A small network was shown many inputs. Here are its activations along a few directions, one row for each input.
In each table, some parts of the input vary, and every possible input appears once, in random order.
Descriptions start from the smaller parts, as in this example, which fits no table here: one of 5 places around a ring, together with either a single point or (one of 2 separate values, together with one of 4 places along a line) or one of 11 places around a ring.
Shared parts are said once, and a part with two or three values counts as separate values.

Other details of the inputs vary at random and push rows far along two fixed directions, the same in every table; ignore that.

A family of inputs:
R1: 341  -259  340  163  132  328  51  134  7  -187  57
R2: 552  310  -416  -273  -300  2  189  -250  -430  -360  235
R3: -176  -361  438  74  189  692  79  -60  92  -172  -138
R4: -268  -179  -110  -8  68  -275  76  396  195  151  -154
R5: 215  29  312  241  111  459  -18  -154  176  -1  226
R6: -76  224  -252  105  69  -362  -299  -91  142  222  29
R7: 308  -273  138  239  217  395  -30  81  -90  -185  -125
R8: 16  -91  -109  -24  33  -475  -158  251  -136  117  70
R9: 69  -197  84  48  96  479  332  -99  14  -138  1
R10: 426  276  -380  -33  -550  -18  107  -416  -367  -349  315
R11: 480  262  -201  16  -217  -42  21  -379  -455  -188  397
R12: -107  -117  269  -10  159  -358  -34  147  202  228  -158
R13: 9  -283  151  70  -24  467  203  -161  -1  -190  -2
R14: -458  20  -70  90  -73  -166  -123  46  351  292  7
R15: -494  89  -183  -46  79  -472  78  83  279  265  -67
R16: -146  -61  349  136  341  741  271  -21  156  -42  -82
R17: -69  71  -252  -185  -14  -394  -17  371  -1  47  -87
R18: -71  165  2  -30  51  -512  -89  -98  135  83  140
R19: -382  222  -90  -41  144  -112  -64  159  323  321  -23
R20: 390  327  -277  -107  -498  23  -47  -383  -400  -393  264
R21: 51  33  50  212  0  603  190  -100  150  33  122
R22: -127  200  -140  50  13  -368  -233  -34  42  319  234
R23: -311  -8  135  -177  82  -192  -76  256  96  187  -309
R24: -454  188  20  -69  106  -100  -237  164  301  270  -53
R25: -167  -68  -154  -143  -205  -440  -233  283  -25  -25  -99
R26: -60  -490  356  253  85  673  165  210  116  -125  -146
R27: 232  -208  333  145  129  383  116  -41  -205  39  -23
R28: -116  152  -204  43  138  -461  -175  -144  46  93  -47
R29: 596  123  -335  -50  -132  -71  -28  -387  -398  -337  147
R30: -125  59  -166  -226  -81  -414  -193  361  -41  -6  -107
R31: -354  -112  112  -109  -61  -271  -125  175  102  170  -291
R32: 649  349  -351  -224  -421  -13  193  -141  -490  -251  96
R33: 509  299  -323  -309  -360  6  13  -263  -471  -426  219
R34: -466  145  47  -134  147  -211  -117  94  183  126  -112
R35: 67  -336  536  143  377  501  150  -93  179  -101  11
R36: 39  19  -146  -18  58  -491  -147  19  -49  150  -237
R37: 143  -242  261  91  241  389  109  -157  -153  -72  123
R38: -20  -320  370  183  178  681  370  93  113  44  -244
R39: -479  91  6  8  -42  -153  -280  75  302  243  -32
R40: -166  -45  -149  -96  -263  -450  9  77  12  148  -160
Description of these inputs: one of 5 places along a line, together with either one of 3 separate values or one of 5 places around a ring.
Question: The inputs of R3 and R31 match in every part but the place on the line of 5. If R37 is changed in the same way as R3 into R31, which row does it become?
Answer: R27
Question: The inputs of R40 and R10 match in every part but the place on the line of 5. If R36 is changed in the same way as R40 into R10, which row does it become?
Answer: R28
Question: Which other rows agree with R39 in the place on the line of 5? List them by row number.
Answer: R5, R6, R14, R19, R21, R22, R24
Question: Change only the place on the ring of 5 in R30. List by row number the other rows that result.
Answer: R4, R17, R25, R26

A family of inputs:
R41: 148  -249  278  75  66  238  102  22  -108  -56  -214
R42: -179  173  -113  -4  -76  -415  -229  14  114  132  45
R43: -127  -96  293  194  149  341  -25  -109  107  -17  36
R44: 8  -280  208  119  311  327  6  195  22  -74  -104
R45: -385  194  -125  -303  -118  -300  -101  215  17  152  -104
R46: -232  130  -281  -240  -148  -354  24  83  119  -59  -160
R47: 63  25  187  173  176  412  134  -56  80  18  30
R48: -93  -65  -106  -157  5  -567  -105  269  52  71  21
R49: -21  -77  -26  -155  -87  -546  -14  172  -5  86  -65
R50: 977  423  -512  -134  -679  29  -28  -687  -709  -573  562
R51: -221  133  -118  -12  -47  -382  -284  94  204  227  -2
R52: 42  -2  186  142  186  377  169  -145  22  -9  77
R53: -152  120  -189  -120  74  -413  -4  -142  60  158  81
R54: -87  -218  41  165  -145  476  225  44  37  -41  -33
R55: 111  18  126  138  141  441  86  -14  113  81  25
R56: 147  -228  150  118  190  337  44  43  -126  -96  -197
Question: Describe the family of inputs behind these rows.
Answer: either one of 3 separate values or one of 5 places around a ring or (one of 2 separate values, together with one of 4 places along a line)
Question: Change only the choice among 2 separate values in R43. List by row number the other rows that result.
Answer: R52
Question: Change only the choice among 2 separate values in R53. List by row number the other rows that result.
Answer: R50

A family of inputs:
R57: 282  147  -294  -80  -249  -442  33  142  -155  -243  9
R58: 156  43  -454  -121  -301  -333  38  114  -270  -127  44
R59: 181  378  -85  -117  -233  256  -71  -68  -163  -111  217
R60: 206  -135  94  72  127  385  108  -30  -227  -359  -175
R61: 380  288  -83  54  88  72  33  -235  -175  6  352
R62: 219  -158  -44  -97  53  -355  -122  98  -119  59  41
R63: 299  -35  -7  -253  -265  73  78  59  -307  -269  66
R64: 13  -136  -253  -114  -157  -207  54  194  -103  12  -58
R65: -163  95  -271  3  -103  -175  168  -179  42  116  169
R66: -488  -256  179  -284  131  -355  -79  384  226  243  -250
R67: 162  -415  413  99  204  608  217  175  189  -89  -202
R68: -41  -133  398  304  103  726  -31  -25  351  -44  -45
R69: 146  -144  214  -86  -56  403  139  100  -206  -306  -7
R70: 313  -2  -160  -108  -61  46  31  -98  -314  -332  -87
R71: -186  178  -37  -184  -110  -208  96  -183  11  23  194
R72: -307  -320  167  -32  359  -484  -171  359  203  294  -163
R73: 113  156  -211  -244  -299  -384  -18  141  -326  -260  62
R74: -77  -237  423  324  130  640  128  -168  342  -78  15
R75: 350  364  -148  -10  -86  135  189  -170  -1  -73  222
R76: 162  -331  578  336  279  520  80  -5  -63  121  -141
R77: 104  -385  463  302  411  517  73  174  -46  -146  -68
R78: 193  -118  224  287  58  333  -63  -335  -30  -104  282
R79: 243  477  -357  -62  -256  -240  -121  -24  16  3  168
R80: 355  -234  200  142  168  296  35  38  -212  -207  70
R81: -120  164  -167  -86  66  -239  53  -346  17  8  39
R82: 316  121  -38  96  10  -15  71  -381  -161  -69  374
R83: -661  -94  59  28  229  -345  -199  -120  376  218  -192
R84: 235  -12  194  273  43  433  -220  -187  -23  -72  224
R85: -107  196  -175  -21  -90  -128  -305  -193  42  -14  -31
R86: 0  298  -152  -30  71  102  -154  -109  2  18  -33
R87: 233  192  -226  -125  -254  -409  -47  -181  -329  -1  -169
R88: 467  -45  -86  -90  -216  13  124  58  -139  -252  14
R89: 303  113  -302  -143  -254  -426  26  114  -132  -200  17
R90: -609  86  -112  8  277  -207  59  188  373  470  -66
R91: -154  128  -273  69  -261  -63  -202  -33  66  93  100
R92: 186  208  18  -32  -351  357  -147  -202  -157  -229  234
R93: -527  -100  286  -106  44  -374  -54  282  155  375  -322
R94: 39  -163  -263  -137  -159  -203  55  158  -88  60  -68
R95: -719  -72  184  -62  62  -313  -163  47  371  245  -27
R96: -152  19  432  40  277  757  234  -32  142  34  57
R97: -17  -328  363  292  61  682  248  63  -26  116  -246
R98: -16  170  -114  -21  -64  -267  147  -182  184  42  143
R99: -596  93  -128  58  174  -140  -146  288  369  444  -114
R100: 131  457  -389  -187  -29  -282  0  -277  -143  1  112
R101: -443  -251  52  -164  311  -393  -106  262  215  184  -399
R102: -359  -110  201  54  96  -430  -4  284  323  394  -376
R103: 281  404  -289  -7  -87  -302  -274  -77  -153  82  302
R104: 249  -36  -258  48  -218  95  150  89  -320  -267  35
R105: -420  -272  45  -191  308  -385  -114  228  232  229  -405
R106: -153  -253  189  307  17  653  142  -196  140  -35  83
Question: The inputs of R93 and R76 match in every part but one. If R95 is changed in the same way as R93 into R76, which row does it become?
Answer: R78
Question: Describe the family of inputs behind these rows.
Answer: one of 5 separate values, together with either a single point or one of 4 places along a line or one of 5 places around a ring
Question: Change only the choice among 5 separate values in R77. List by row number the other rows that result.
Answer: R57, R60, R73, R104
Question: Which other rows agree with R91 in the choice among 5 separate values? List them by row number.
Answer: R58, R64, R65, R90, R94, R97, R99, R104, R106
Question: A walk changes only the place on the line of 4. It starts at R67 and steps to R88. List the rest of the walk in order.
Answer: R89, R57
Question: Change only the choice among 5 separate values in R91. List by row number the other rows that result.
Answer: R68, R84, R85, R92

A family of inputs:
R107: 792  568  -704  -150  -936  -140  24  -386  -621  -461  513
R108: -204  237  -252  -123  40  -313  -141  61  88  136  -35
R109: -238  -255  386  147  176  768  299  -88  225  52  -117
R110: 962  169  90  60  -297  836  251  -604  -589  -602  391
R111: -192  90  3  -47  -3  -361  -246  75  108  100  93
R112: -26  -92  -124  -188  25  -414  -1  368  -43  54  -236
R113: -50  -522  467  105  279  565  289  169  -49  -168  -280
R114: -131  199  -50  -125  113  -372  -134  94  71  214  34
R115: -93  -55  -32  96  41  -391  -220  32  123  227  32
R116: -178  -199  412  246  187  751  -24  -37  170  -45  -139
R117: -302  124  -190  -124  10  -383  -82  -100  91  65  -62
R118: -111  -44  -101  20  136  -474  -52  -78  124  144  56
R119: -218  199  -234  -137  -85  -248  27  135  188  225  -7
R120: 66  -234  391  354  435  609  133  30  137  69  -30
R121: -78  -185  -61  -135  -118  -432  -125  330  -22  -10  -211
Question: Describe the family of inputs behind these rows.
Answer: one of 3 separate values, together with either a single point or one of 4 places along a line
Question: The inputs of R113 and R121 match in every part but the choice among 3 separate values. If R118 is changed in the same way as R113 into R121, which row does it become?
Answer: R115
Question: Change only the choice among 3 separate values in R108. List by row number the other rows that result.
Answer: R116, R117
Question: Which other rows agree with R112 in the choice among 3 separate values? List them by row number.
Answer: R108, R114, R119, R120
